These are the activations of a small neural network, seen along a few directions. Each row is one input.
In each table, some parts of the input vary, and every possible input appears once, in random order.
Descriptions start from the smaller parts, as in this example, which fits no table here: one of 3 separate values, together with either a single point or one of 9 places around a ring or (one of 6 places along a line, together with one of 8 places around a ring).
Shared parts are said once, and a part with two or three values counts as separate values.

Other details of the inputs vary at random and push rows far along two fixed directions, the same in every table; ignore that.

A family of inputs:
x1: .08, .14, -.15, .36, -.09, .44, -.39, .22, -.40, .18, .19, -.04, .04, -.21, .14
x2: .07, .32, .04, .11, -.14, .02, -.16, .08, .02, .19, .12, -.02, -.12, -.07, -.10
x3: -.37, -.55, .28, .20, .01, .26, .20, .08, -.29, .06, -.15, .15, .23, .23, .09
x4: -.12, -.01, .00, .42, -.10, .23, .08, .14, -.22, .09, .02, .04, .14, -.13, .07
x5: .16, .26, .15, -.36, .10, -.44, -.06, -.19, .45, -.15, .29, -.40, -.40, .04, -.04
x6: .03, .39, -.01, -.02, -.11, -.08, -.10, .21, -.04, .20, .10, .06, -.15, .05, .13
x7: .34, .15, -.17, -.40, .29, -.32, -.14, -.24, .42, -.37, .01, -.33, -.28, -.16, -.03
x8: .10, -.05, -.19, -.23, .28, -.15, -.12, -.12, .18, -.20, .13, -.49, -.12, -.16, .10
x9: -.17, -.30, .40, -.07, -.05, -.05, .22, -.09, .11, .03, -.11, .21, -.08, .29, -.09
x10: .28, .05, -.01, -.38, .18, -.24, -.20, -.19, .38, -.16, .08, -.20, -.31, -.03, -.09
x11: .28, -.04, -.15, -.37, .22, -.20, -.20, -.16, .33, -.28, .07, -.38, -.17, -.14, -.02
x12: .04, .42, .04, -.18, -.08, -.42, .23, .02, .33, .03, .00, .09, -.25, .03, .00
x13: .00, .12, -.34, .08, .00, .21, -.33, .10, -.20, .11, .07, -.17, .24, -.28, .16
x14: .21, -.03, -.28, .03, .02, .09, -.29, .09, -.47, .02, .30, -.30, .23, -.13, .06
x15: .07, .43, -.04, -.15, -.09, -.36, -.06, -.08, .37, .11, .20, -.17, -.13, -.13, -.07
x16: -.02, .39, .03, -.09, -.05, -.15, -.06, .07, .08, .15, .27, -.13, -.02, -.06, .07
x17: -.07, .16, -.34, .23, .07, .21, -.17, .16, -.26, .05, .14, -.35, .14, -.34, .13
x18: -.09, .06, .21, -.02, .05, -.01, -.16, .07, -.09, .05, .30, -.27, -.14, .11, .11
x19: .12, .25, -.34, .10, .05, .17, -.33, .12, -.17, .01, .13, -.31, .07, -.38, .09
x20: .14, .31, -.36, -.14, .09, -.09, -.11, .12, .00, -.07, -.02, -.12, -.04, -.24, .20
x21: .06, -.13, .02, .03, -.06, -.25, .26, -.06, -.12, -.03, .09, -.01, .16, .10, -.17
x22: .05, .07, -.25, -.14, .04, -.29, .28, -.26, .46, -.16, -.30, .10, .03, -.17, -.15
x23: -.15, .04, .00, .22, -.07, .01, .22, .05, .01, .04, -.11, .08, .11, -.10, -.09
x24: -.32, -.70, .13, .16, .04, .33, .26, .00, -.22, -.08, -.33, .23, .27, .20, .02
x25: .05, .07, .20, -.07, .05, .02, -.24, .03, -.03, .04, .21, -.15, -.21, .16, .05
x26: .28, .40, -.19, -.12, .01, -.19, -.14, -.10, .33, -.06, .02, -.07, -.23, -.24, -.19
x27: .09, .08, -.28, .34, -.01, .44, -.36, .20, -.42, .07, .13, -.17, .15, -.33, .22
x28: .08, .03, .06, -.19, -.06, -.16, .33, -.21, .39, -.10, -.44, .63, -.01, .12, -.24
x29: .14, -.13, .30, -.15, -.19, -.48, .55, -.29, .27, -.08, -.17, .43, -.05, .33, -.44
x30: .13, -.07, -.12, -.20, .18, .00, -.19, -.10, .07, -.22, .03, -.28, -.09, -.09, .09
x31: -.14, -.24, .24, .10, -.06, .34, -.33, .21, -.36, .23, .26, -.13, .03, .21, .12
x32: .08, -.19, -.10, -.14, .18, .12, -.25, -.01, -.08, -.11, .05, -.26, .01, -.10, .13
x33: -.38, -.19, .11, .28, -.10, .25, .30, .16, -.28, .15, -.20, .38, .40, .11, .08
x34: -.05, .12, -.29, .10, .05, .35, -.33, .24, -.42, .12, .15, -.16, .31, -.23, .29
x35: -.08, -.09, -.01, -.03, .15, .01, -.24, .12, -.11, .01, .40, -.58, .02, -.07, .18
x36: .04, .00, .32, .13, -.22, -.19, .54, -.23, .44, -.06, -.40, .61, -.18, .14, -.33
x37: -.20, -.15, -.12, .09, -.01, .02, .49, .05, -.03, -.08, -.49, .44, .14, .05, .06
x38: -.22, -.12, .06, .16, .14, .19, -.18, .19, -.36, .03, .27, -.37, .10, .01, .25
x39: .22, -.16, .30, -.12, -.21, -.36, .44, -.27, .22, -.04, -.25, .57, -.06, .40, -.46
x40: .24, .11, -.03, -.33, .15, -.20, -.21, -.18, .32, -.20, .12, -.23, -.32, -.01, -.04
x41: -.05, .04, .18, .02, -.24, -.07, .18, -.11, .24, .17, -.28, .51, .03, .18, -.21
x42: .30, .21, .12, -.40, .12, -.38, -.21, -.18, .47, -.07, .23, -.31, -.43, .05, -.10
x43: .21, .21, -.30, .10, .09, -.06, .02, -.08, .18, -.16, .01, -.21, -.10, -.35, .01
x44: .00, .13, .25, -.03, -.18, -.32, .48, -.21, .50, -.04, -.33, .43, -.17, .09, -.37
x45: -.24, -.20, -.09, .14, .00, .21, .31, .03, -.14, -.01, -.33, .34, .33, .00, .06
x46: -.17, -.04, -.10, .23, -.16, .38, -.23, .16, -.33, .27, -.05, .24, .26, -.03, .07
x47: -.13, -.03, .03, .01, -.10, -.25, .41, -.17, .37, -.03, -.32, .32, .12, .01, -.19
x48: -.44, -.58, .33, .26, -.06, .31, .33, .05, -.29, .01, -.26, .30, .24, .32, .06
x49: -.21, -.16, .21, .09, -.02, .23, -.31, .23, -.36, .22, .43, -.37, .04, .10, .20
x50: .03, -.24, -.01, .19, -.14, .27, -.15, .14, -.61, .18, .14, .16, .27, .15, -.05
x51: -.07, -.34, .23, -.01, .03, .15, .10, -.10, -.01, -.11, -.31, .41, -.05, .27, -.10
x52: .10, .10, .17, -.18, .02, -.10, -.21, -.05, .14, .00, .22, -.21, -.28, .14, .01
x53: .12, -.28, -.08, -.06, -.01, -.25, .45, -.24, .04, -.21, -.24, .22, .15, .11, -.27
x54: .05, -.05, -.16, -.18, .23, -.11, -.04, -.13, .15, -.25, .07, -.41, -.11, -.10, .10
x55: -.29, -.16, .30, .24, -.26, .34, .19, .15, -.28, .30, -.27, .68, .27, .32, -.02
x56: -.17, .26, -.18, .13, .01, .01, -.04, .33, -.28, .15, .21, -.23, .10, -.14, .31
x57: .01, .33, -.25, .04, -.01, .15, -.32, .31, -.31, .18, .18, -.09, -.02, -.13, .27
x58: -.01, -.02, .23, .36, -.25, .27, .09, .06, -.11, .18, -.17, .47, -.02, .12, -.10
x59: -.18, -.49, .18, .11, -.02, .43, -.16, .12, -.34, .09, -.06, .18, .13, .22, .04
x60: .17, .04, -.14, -.28, .30, -.31, .07, -.24, .38, -.37, -.03, -.32, -.22, -.10, -.01
Each input here is: one of 6 places around a ring, together with either a single point or one of 4 places along a line or one of 5 places along a line.
Question: The inputs of x59 and x49 match in every part but the place on the ring of 6. If x57 is changed in the same way as x59 into x49, which row does it become?
Answer: x12
Question: The inputs of x47 and x22 match in every part but the place on the ring of 6. If x56 is changed in the same way as x47 into x22, which row does it become?
Answer: x37
Question: Change only the place on the line of 5 in x2. List by row number the other rows that result.
Answer: x6, x41, x55, x58
Question: Which other rows agree with x19 in the place on the ring of 6? List them by row number.
Answer: x7, x11, x13, x14, x20, x27, x30, x32, x34
Question: Change only the place on the ring of 6 in x9. List by row number the other rows that result.
Answer: x3, x8, x10, x32, x42
Question: Change only the place on the line of 4 in x54. List by row number the other rows that result.
Answer: x8, x24, x60
Question: Change only the place on the line of 4 in x52. List by row number the other rows that result.
Answer: x25, x31, x42
